A small network was trained on invented records. Each row is its activation on one of them, seen along a few directions.
After each row come some of the record's fields: V, E, P, W, F, N.
Other fields move the rows too, some of them a lot.
(in the rows, 500 means zero)
Strong random noise was added to every row along 3 fixed directions; ignore it. To show where, here is one row again and again, with new noise each time:
725 475 589 341 475 294 405 690 344 631 699 494 472 387 402 500 297 486 411 542 389 483
475 667 519 401 600 484 512 535 323 407 475 523 497 431 444 481 386 538 539 467 554 420
475 651 628 561 646 549 473 481 395 352 218 659 410 415 429 636 484 363 747 364 707 521
589 550 549 371 517 388 471 596 327 498 606 483 491 410 445 465 329 547 472 518 460 460
505 642 583 475 614 496 478 528 363 409 365 594 448 418 427 567 429 436 631 420 616 477

487 560 488 512 484 543 528 495 467 484 461 527 477 477 498 506 511 441 557 474 535 513 | (V v3; E e1; P p1; W w1; F f1; N n5)
637 524 603 538 435 428 471 579 423 570 450 600 424 409 480 574 452 307 658 441 550 579 | (V v4; E e1; P p3; W w1; F f3; N n4)
364 606 298 393 535 623 507 465 542 529 616 408 586 556 492 343 547 638 282 538 402 317 | (V v1; E e1; P p5; W w2; F f2; N n4)
431 147 642 728 359 467 583 302 577 218 445 382 499 538 748 438 492 710 677 555 548 719 | (V v1; E e2; P p4; W w2; F f4; N n3)
588 299 560 477 585 356 458 510 507 473 528 489 499 439 404 557 385 620 385 585 434 522 | (V v3; E e1; P p4; W w1; F f3; N n4)
434 595 382 409 476 575 535 488 446 484 592 425 520 491 486 394 474 561 423 520 442 428 | (V v3; E e1; P p1; W w1; F f1; N n5)
399 489 492 541 712 558 491 429 619 420 343 554 508 551 400 605 580 549 439 492 567 457 | (V v3; E e2; P p4; W w1; F f2; N n4)
565 595 577 565 495 479 531 577 525 597 405 637 470 533 497 627 605 275 621 452 599 551 | (V v3; E e2; P p1; W w1; F f2; N n5)
734 336 524 395 264 302 458 644 409 682 823 381 491 405 501 404 325 519 388 612 293 573 | (V v3; E e2; P p1; W w1; F f3; N n5)
359 589 407 494 562 634 492 408 479 395 390 485 491 488 440 503 489 535 522 459 542 452 | (V v3; E e2; P p3; W w1; F f3; N n2)
364 560 446 502 505 495 661 452 519 442 499 476 595 647 619 480 565 581 500 540 541 482 | (V v3; E e2; P p3; W w1; F f4; N n2)
651 189 557 468 526 362 382 528 598 565 622 437 486 437 378 553 384 616 297 611 341 552 | (V v3; E e2; P p4; W w1; F f1; N n4)
651 427 570 488 344 381 488 571 405 570 614 485 460 413 536 471 382 439 562 520 441 588 | (V v4; E e1; P p3; W w1; F f3; N n4)
523 230 581 694 343 504 488 419 706 512 465 479 474 565 643 518 624 465 590 518 487 660 | (V v1; E e2; P p5; W w2; F f4; N n4)
568 600 306 263 525 470 417 633 496 745 807 413 594 500 371 381 460 571 138 576 298 261 | (V v1; E e2; P p5; W w2; F f2; N n4)
484 473 572 628 458 560 489 403 443 338 379 507 458 465 575 514 503 505 687 438 610 612 | (V v4; E e1; P p2; W w2; F f4; N n1)
418 600 414 509 623 703 386 452 623 521 349 552 461 482 381 537 605 397 470 400 522 383 | (V v1; E e2; P p5; W w2; F f1; N n4)
724 351 464 426 362 451 272 634 609 832 743 462 459 466 405 490 505 374 294 536 275 511 | (V v4; E e1; P p1; W w2; F f2; N n3)
323 469 391 548 472 698 508 299 529 315 409 397 494 458 555 370 510 647 535 474 511 475 | (V v1; E e1; P p5; W w2; F f3; N n4)
599 439 404 389 362 517 362 557 516 688 700 403 448 424 421 420 440 475 362 523 326 480 | (V v1; E e1; P p1; W w1; F f3; N n1)
552 455 592 590 446 543 407 461 465 428 398 533 429 394 496 529 456 434 669 421 557 600 | (V v4; E e2; P p4; W w2; F f1; N n5)
599 232 695 643 342 466 426 402 475 347 425 454 377 365 572 524 375 513 733 478 540 755 | (V v1; E e2; P p2; W w1; F f1; N n2)
513 360 475 561 476 513 467 485 668 574 533 484 512 577 541 503 618 492 409 521 442 504 | (V v1; E e1; P p5; W w2; F f4; N n4)
351 755 381 393 748 550 546 535 483 455 474 514 614 588 415 473 559 595 361 474 565 254 | (V v1; E e2; P p4; W w2; F f4; N n3)
382 809 501 596 676 735 501 484 549 482 151 695 440 515 395 678 680 209 694 327 725 440 | (V v3; E e2; P p1; W w1; F f3; N n5)
556 300 641 615 649 440 447 437 589 399 289 604 441 452 406 690 499 478 558 495 573 595 | (V v3; E e1; P p4; W w1; F f1; N n4)
663 539 581 516 477 410 473 658 538 713 506 642 455 525 456 638 584 248 516 478 516 542 | (V v3; E e1; P p1; W w1; F f2; N n5)
536 620 430 369 667 437 448 644 527 640 598 522 573 571 371 516 538 513 270 512 465 314 | (V v1; E e2; P p4; W w2; F f4; N n3)
308 670 410 397 582 492 688 482 386 365 591 415 628 626 617 362 495 733 417 562 526 383 | (V v1; E e1; P p2; W w1; F f4; N n2)
501 438 448 421 446 453 497 490 421 472 611 407 519 464 496 428 366 616 427 560 401 494 | (V v3; E e1; P p3; W w1; F f3; N n2)
490 530 550 542 410 489 587 475 390 402 457 505 481 441 570 473 444 478 673 484 553 566 | (V v3; E e2; P p1; W w1; F f3; N n5)
437 689 378 401 525 623 479 504 457 550 517 497 495 482 450 435 510 452 458 463 476 378 | (V v1; E e1; P p1; W w1; F f1; N n1)
329 727 437 437 780 485 623 528 516 482 382 596 625 667 452 616 594 545 415 509 604 330 | (V v3; E e2; P p2; W w1; F f4; N n3)
470 568 542 596 605 542 459 481 567 499 249 668 437 522 412 694 609 310 646 396 652 537 | (V v3; E e2; P p3; W w1; F f4; N n2)
799 355 606 453 362 334 307 674 435 697 659 509 422 345 406 530 352 391 473 497 379 584 | (V v4; E e1; P p4; W w2; F f3; N n5)
439 570 533 595 452 577 547 410 471 403 373 550 458 473 561 512 530 422 707 429 620 574 | (V v4; E e2; P p3; W w1; F f2; N n4)
530 523 501 403 728 409 476 554 474 500 477 561 532 473 332 583 435 558 351 538 488 381 | (V v3; E e1; P p4; W w1; F f1; N n4)
417 394 420 582 406 718 443 364 642 489 482 393 455 542 579 443 601 498 492 487 439 557 | (V v1; E e1; P p1; W w1; F f4; N n1)
508 421 538 565 355 443 615 487 525 498 568 474 515 563 651 474 553 500 572 545 505 617 | (V v3; E e2; P p1; W w1; F f4; N n5)
615 587 564 523 475 424 513 651 541 706 518 609 499 565 504 605 583 274 530 480 527 513 | (V v4; E e2; P p3; W w1; F f2; N n4)
391 428 622 664 357 559 600 304 363 142 365 428 475 409 701 405 388 650 834 460 625 677 | (V v4; E e2; P p2; W w2; F f1; N n1)
369 663 413 465 623 623 491 457 481 438 380 539 502 506 411 541 510 480 505 447 553 400 | (V v3; E e2; P p3; W w1; F f1; N n2)
592 441 678 665 342 389 591 546 531 559 437 605 455 544 649 596 577 313 748 474 606 690 | (V v1; E e2; P p3; W w1; F f4; N n5)
513 427 534 506 420 406 623 491 418 409 577 434 537 450 569 423 405 620 519 585 467 534 | (V v3; E e2; P p5; W w1; F f3; N n1)

Here are new rows. What are their fields?
624 534 688 548 569 436 411 576 434 500 339 654 398 391 398 666 443 315 685 406 622 559 | (V v1; E e2; P p2; W w1; F f1; N n2)
421 352 478 615 386 661 451 336 586 394 419 414 444 432 548 433 505 562 579 479 491 568 | (V v1; E e2; P p5; W w2; F f3; N n4)
311 595 449 525 811 584 526 420 617 403 256 598 539 652 425 664 651 532 445 465 628 415 | (V v3; E e1; P p2; W w1; F f4; N n3)
418 622 453 393 491 430 653 533 381 443 649 397 613 582 602 369 447 686 441 574 496 430 | (V v1; E e2; P p2; W w1; F f4; N n2)
519 347 661 682 646 401 543 477 670 475 276 664 489 596 489 742 651 427 574 510 637 611 | (V v3; E e2; P p4; W w1; F f4; N n4)
396 461 453 551 401 585 588 390 524 394 517 419 507 546 623 421 545 575 539 531 498 569 | (V v3; E e1; P p1; W w1; F f2; N n5)
548 478 511 498 376 469 523 520 426 502 575 454 483 435 524 451 429 497 548 532 468 554 | (V v3; E e2; P p1; W w1; F f3; N n5)
553 566 535 468 519 493 433 531 388 467 489 524 484 406 454 489 414 479 558 447 519 486 | (V v4; E e1; P p4; W w2; F f1; N n5)
512 403 570 511 426 491 484 434 404 356 507 417 456 401 537 442 357 606 597 503 507 596 | (V v1; E e2; P p2; W w1; F f1; N n2)
461 395 471 535 325 605 487 382 513 440 545 380 459 446 586 391 455 552 577 508 444 581 | (V v1; E e2; P p1; W w1; F f1; N n1)
406 284 562 624 580 541 506 309 565 256 324 463 475 455 481 557 453 670 568 529 558 595 | (V v3; E e2; P p4; W w1; F f3; N n4)
458 554 339 378 515 485 540 571 569 644 720 413 627 619 515 378 565 608 226 585 360 320 | (V v1; E e2; P p5; W w2; F f4; N n4)
661 308 538 539 436 504 318 518 623 634 513 517 420 414 420 547 501 385 452 481 413 554 | (V v1; E e1; P p5; W w2; F f1; N n4)
471 230 569 647 348 509 509 367 614 407 476 429 466 542 637 513 503 564 585 551 471 698 | (V v3; E e2; P p3; W w1; F f2; N n2)
582 451 607 470 415 396 496 533 356 439 572 462 471 399 530 455 328 554 581 521 478 565 | (V v1; E e2; P p2; W w1; F f1; N n2)
272 414 544 681 403 580 686 268 517 202 346 443 530 583 737 460 527 652 734 520 615 642 | (V v3; E e2; P p3; W w1; F f2; N n2)
360 420 491 646 436 570 613 362 607 378 431 458 551 608 677 441 626 588 583 517 558 544 | (V v1; E e2; P p5; W w2; F f4; N n4)
581 461 450 511 467 536 373 565 645 721 554 524 476 555 455 542 637 342 406 479 424 499 | (V v4; E e1; P p1; W w2; F f4; N n3)
473 495 574 542 728 416 526 524 585 504 321 650 525 621 453 716 597 451 487 491 600 491 | (V v3; E e1; P p2; W w1; F f4; N n3)
316 772 369 438 553 579 695 499 462 472 527 472 606 649 600 410 602 552 478 501 564 373 | (V v1; E e2; P p3; W w1; F f4; N n5)
641 560 511 385 399 314 582 687 409 693 738 498 564 526 536 462 450 455 404 581 404 473 | (V v3; E e2; P p1; W w1; F f2; N n5)
517 546 487 494 438 559 461 493 466 530 481 513 443 444 492 481 486 409 572 463 495 508 | (V v1; E e1; P p1; W w1; F f1; N n1)
